Each row below holds a small network's activations on one input, seen along a few directions.
In each table, some parts of the input vary, and every possible input appears once, in random order.
Descriptions start from the smaller parts, as in this example, which fits no table here: one of 3 separate values, together with either a single point or one of 9 places around a ring or (one of 4 places along a line, together with one of 8 places around a ring).
Shared parts are said once, and a part with two or three values counts as separate values.
In the rows, zero is written as 128.

Other details of the inputs vary at random and push rows far along three fixed directions, the same in every table; ignore that.

A family of inputs:
r1: [103 124  30 165 141  29 101 109  98 154 168  99 123  49]
r2: [204 135 221 166 101 199 125  79 153 103 140 117  99  45]
r3: [161 129 158 196 151 167 117  97 131 139 146 118 141  30]
r4: [137 125 158  97 138 192 129 128 155 109 124 124 143 138]
r5: [177 134 119 166  96 123  96  93 123 188 150  72 129  84]
r6: [145 120  98 187 130  57 126 111  98 174 132 118 126  56]
r7: [ 62 128 111 150 194  86 132 148  97 104 138 179 139 127]
r8: [120 144 113 108 151 151 116 147 130 116 148 139 154 152]
r9: [169 119  83 144  38  44 121  79  92 208 110  39 127  86]
r10: [ 46 105  30 131 215  63 104 153 119 133 155 176 150 157]
r11: [161 120 126  62  44 175 136 139 140 109 117  83 103 192]
r12: [194 121 121 143  52  94 118  82 113 210  97  46 107  61]
r13: [174 114 127 128  38 141 128  66 141 174 123  37 139 124]
r14: [193 118 165 142  50 133 120  88 120 202 102  54 104  57]
r15: [173 130 211 165  95 160 129 109 140 129 104 126 116  90]
r16: [108 129 131 128 148 122 117 122 134  74 147 153 128 120]
r17: [142 144 158  61 119 195 137 148 150  92 138 138 153 209]
r18: [116 130 140 106 172 164 104 152 152 108 139 160 138 176]
r19: [119 136 129 152 160 123 131 153 126 116 117 179 125 114]
r20: [ 54 132   8 127 181  21 133 160  87 138 135 153 139 141]
r21: [103 116 121 189 194  81 111 147 118 139 126 167 122  58]
r22: [108 104  88  99 104 102 124 142 113  99 135 111 128 176]
r23: [180 128 217 156  97 182 141 115 137 137 116 132 112  85]
r24: [128 121 156 109 122 177 124 117 151 104 129 154 139 191]
r25: [119 137 108  58  75 118 157 137 117 142 119  96 123 197]
r26: [147 136 159  96 141 187 113 132 144 115 130 127 143 146]
r27: [141 140 167 117 108 161 139 153 150 117 107 150 114 145]
r28: [130 136 206 129 156 183 149 167 160  75 115 202 120 154]
r29: [172 126 164 179 123 180 111  90 144 151 136 128 120  84]
r30: [125 137  97 194 147  73 124 108  93 168 135 106 113  39]
r31: [109 137 162 118 190 158 136 163 152  76 100 199 116 154]
r32: [ 77 136 182 123 183 160 140 172 140  61 123 208 134 169]
r33: [119 126  29 135  62  13 122 111  82 228 137  32 122  85]
r34: [ 62 122  86 123 218  96 109 157 132  70 154 191 126 117]
r35: [143 138 144  50  44 163 149 150 143 140 100 104 118 200]
r36: [169 101 187 217 171 170 101 110 124 108 135 141  97  12]
r37: [115 146 107  42  68 141 153 148 125 135 109 101 117 214]
r38: [128 140 125  67  79 120 147 135 137 110  95 116 127 211]
r39: [137 131  96  55  55 116 114 120 134 152 134  68 148 231]
r40: [155 129 132  55  40 164 139 102 143 135 119  55 154 189]
r41: [ 39 123  66 119 215  68 128 172 100 116 136 181 133 143]
r42: [145 143 176 117  94 154 144 111 129 116 105 110 117 140]
r43: [156 114 185 231 181 178 126  93 150 121 151 155 136  34]
r44: [ 94 113   8  47  72  58 133 129 120 173 147  80 149 241]
r45: [108 139 204 119 169 189 154 171 152  69 126 202 121 163]
r46: [165 138 202 219 165 154 136  98 119 128 131 146 105  22]
r47: [203 136 178 166  81 148 143  76 117 161 109  87 103  63]
r48: [108 128 133 102 160 166 143 148 145  87 147 157 159 164]
r49: [116 120 182 126 184 221 133 141 182  74 123 184 135 153]
r50: [109 121  57 184 142  17 120  97  73 173 131 100 136  63]
r51: [ 70 118  21 101 136  80 131 145 133 141 148 117 156 180]
r52: [134 131 123  44  49 130 140 137 135 160 100  67 111 189]
r53: [117 130  44 185 141  21 118 117  90 182 131 104 123  58]
r54: [145 113 124  56  65 160 145 149 138  93 127 102 112 213]
r55: [ 42 129  62 121 218  63 131 171 108 108 131 176 130 143]
r56: [112 132 162 200 227 144 100 129 117  90 161 188 164  72]
r57: [ 41 117  98 148 208  68 127 178 106  95 140 211 152 143]
r58: [117 132 117 114 154 133 117 147 140 117 157 150 147 183]
r59: [163 145 172  80  81 170 159 133 154 106  97 128 112 188]
r60: [170 134 196 166 149 175 131 103 131 125  99 142 102  64]
Each input here is: one of 4 places along a line, together with either one of 2 separate values or one of 5 places around a ring or one of 8 places around a ring.
Question: The inputs of r20 and r60 match in every part but the place on the line of 4. If r37 is changed in the same way as r20 into r60, which row does it become?
Answer: r41
Question: The inputs of r21 and r27 match in every part but the place on the line of 4. If r26 is changed in the same way as r21 into r27, which row does it become?
Answer: r8
Question: Change only the choice among 2 separate values in r11. List by row number the other rows that result.
Answer: r1
Question: A walk changes only the place on the line of 4. It starts at r52 and steps to r33. List the rest of the walk in order.
Answer: r45, r32
Question: A walk changes only the place on the ring of 8. It starts at r42 and steps to r50. List the rest of the walk in order.
Answer: r38, r9, r15, r57, r32, r7

A family of inputs:
r61: [ 68 117  72 103 163  86 132 160 127 115 119 153 121 156]
r62: [107 131  98 146 159 100 129 136 128 161 121 141 132 115]
r63: [145 128 162 121 131 193 115 130 144 100 149 143 131 161]
r64: [ 83 134  60 104 164  73 127 164 107 111 148 144 129 138]
r65: [137 150 202 167 173 171 125 143 130 103 136 187 134 103]
r66: [ 81 141 100  95 177 127 145 164 132  76 129 171 129 158]
r67: [ 90 125  65 126 147  47 115 140  90 147 145 109 126  96]
r68: [103 107  41 164 124  20 127 110  89 196 122  91 133  87]
r69: [127 117 133 185 176 120 103 106 129 115 152 149 151  91]
r70: [118 122  76  63  81 129 133 127 144 149 134  72 148 181]
r71: [144 126 178 199 151 130 129  89 113 124 125 130 116  24]
r72: [109 143 175  81 136 177 160 151 141  79 100 167 135 193]
r73: [ 72 154 144 103 207 157 146 176 141  81 124 206 146 174]
r74: [ 75 138 112  97 178 131 154 162 135  58 128 190 136 176]
r75: [175 131 138 139  66 121 119 109 126 188 119  87 119 116]
r76: [113 124 126 163 201 140 105 119 138 112 142 155 146  89]
r77: [150 116 143 179 113 104 127 109 114 158 116 117 120  90]
r78: [134 135 165  78  79 151 147 129 135  94 113 116 121 182]
r79: [136 119 113 151 138 121 112  90 132 140 136 108 148 101]
r80: [145 129 144 104 115 162 105 125 145 112 138 125 142 165]
r81: [157 147 140 121  99 126 126 118 118 172 127  91 128 107]
r82: [136 123 113  63  65 152 125 139 146 127 143  92 146 203]
r83: [ 73 138 109 115 187 108 140 163 113 107 122 167 139 142]
r84: [163 129 107 104  30  81 120  98  98 177 126  35 113 109]
r85: [104 117  68 143 177  79  91 128 116 144 159 124 150 102]
r86: [128 114 139 176 157 146 125 106 138 124 148 135 150  80]
r87: [ 91 112  71 167 178  85 113 123 108 125 170 143 151 125]
r88: [100 130  90 150 168  65 118 144  88 153 139 129 134  85]
r89: [120 124 122 128 160 136 126 158 139 101 129 168 108 128]
r90: [172 123 210 148 109 215 130 108 162  99 137 133 139 125]
r91: [132 134 116  68  71 136 153 128 148 153  98 107 131 208]
r92: [109 130 116  69 136 182 134 140 152 101 135 132 137 205]
r93: [ 98 113  58 154 151  64 134 126 116 135 131 137 123 105]
r94: [145 127 190 126 152 216 120 142 163  91 143 158 137 129]
r95: [143 141 147  73  75 155 153 132 139  89 118 118 122 191]
r96: [158 128 201 143 123 182 127 143 141 112 108 162 111 131]
r97: [117 139 122  84 101 113 133 153 111 126 122 121 133 178]
r98: [183 124 215 144  88 190 122 116 147 115 109 130  93 104]
r99: [118 118 125 177 182 144 121 105 128 118 153 149 142  96]
r100: [177 125 142 127  62 137 134  97 127 187  93  63 106 100]
r101: [191 136 217 173  88 165 136  88 119 141 111 102 117  71]
r102: [117 109 108 158 123  77 124 121 115 135 127 125 117 108]
r103: [ 90 126  82 114 135  78 136 152 126 140 127 151 144 189]
r104: [146 148 177 123 109 154 143 123 133 124 121 134 138 151]
r105: [146 110 108 184 127  76 104 107 105 178 132  96 102  31]
r106: [ 98 147  92  43  89 111 159 141 130 136 112 110 150 227]
r107: [143 112  89 106  51  84 137  94 121 175 104  57 110 128]
r108: [123 131 134 163 173 123 117 146 129 148 131 165 126  99]
r109: [131 128 167 147 164 170 127 159 149  71 129 199 108 133]
r110: [129 116 115 170 142 103 130 125 126 115 133 150 116 103]
r111: [136 136 151 180 163 127 119 132 114  99 147 161 118  66]
r112: [180 126 173 141  93 157 123 118 130 164 105 103 103  93]
r113: [181 138 206 152  98 179 132  87 131 135 108  91 101  49]
r114: [138 127  93  81  82 128 142 129 143 137 107  96 106 160]
r115: [154 124  81  59  54 134 117 112 128 170 142  45 129 183]
Question: The inputs of r99 and r63 match in every part but one. If r71 is changed in the same way as r99 into r63, which row does it become?
Answer: r84
Question: The inputs of r88 and r101 match in every part but one. If r85 is changed in the same way as r88 into r101, which row does it become?
Answer: r69
Question: What is each input in this table made of?
Answer: one of 5 places around a ring, together with either one of 3 separate values or (one of 2 separate values, together with one of 4 places along a line)
Question: Change only the choice among 3 separate values in r99. List by row number the other rows that result.
Answer: r79, r86
Question: A walk changes only the place on the ring of 5. It starts at r102 and steps to r107. List the rest of the walk in order.
Answer: r61, r105, r98
Question: Change only the choice among 2 separate values in r110. List by row number the other rows that result.
Answer: r95
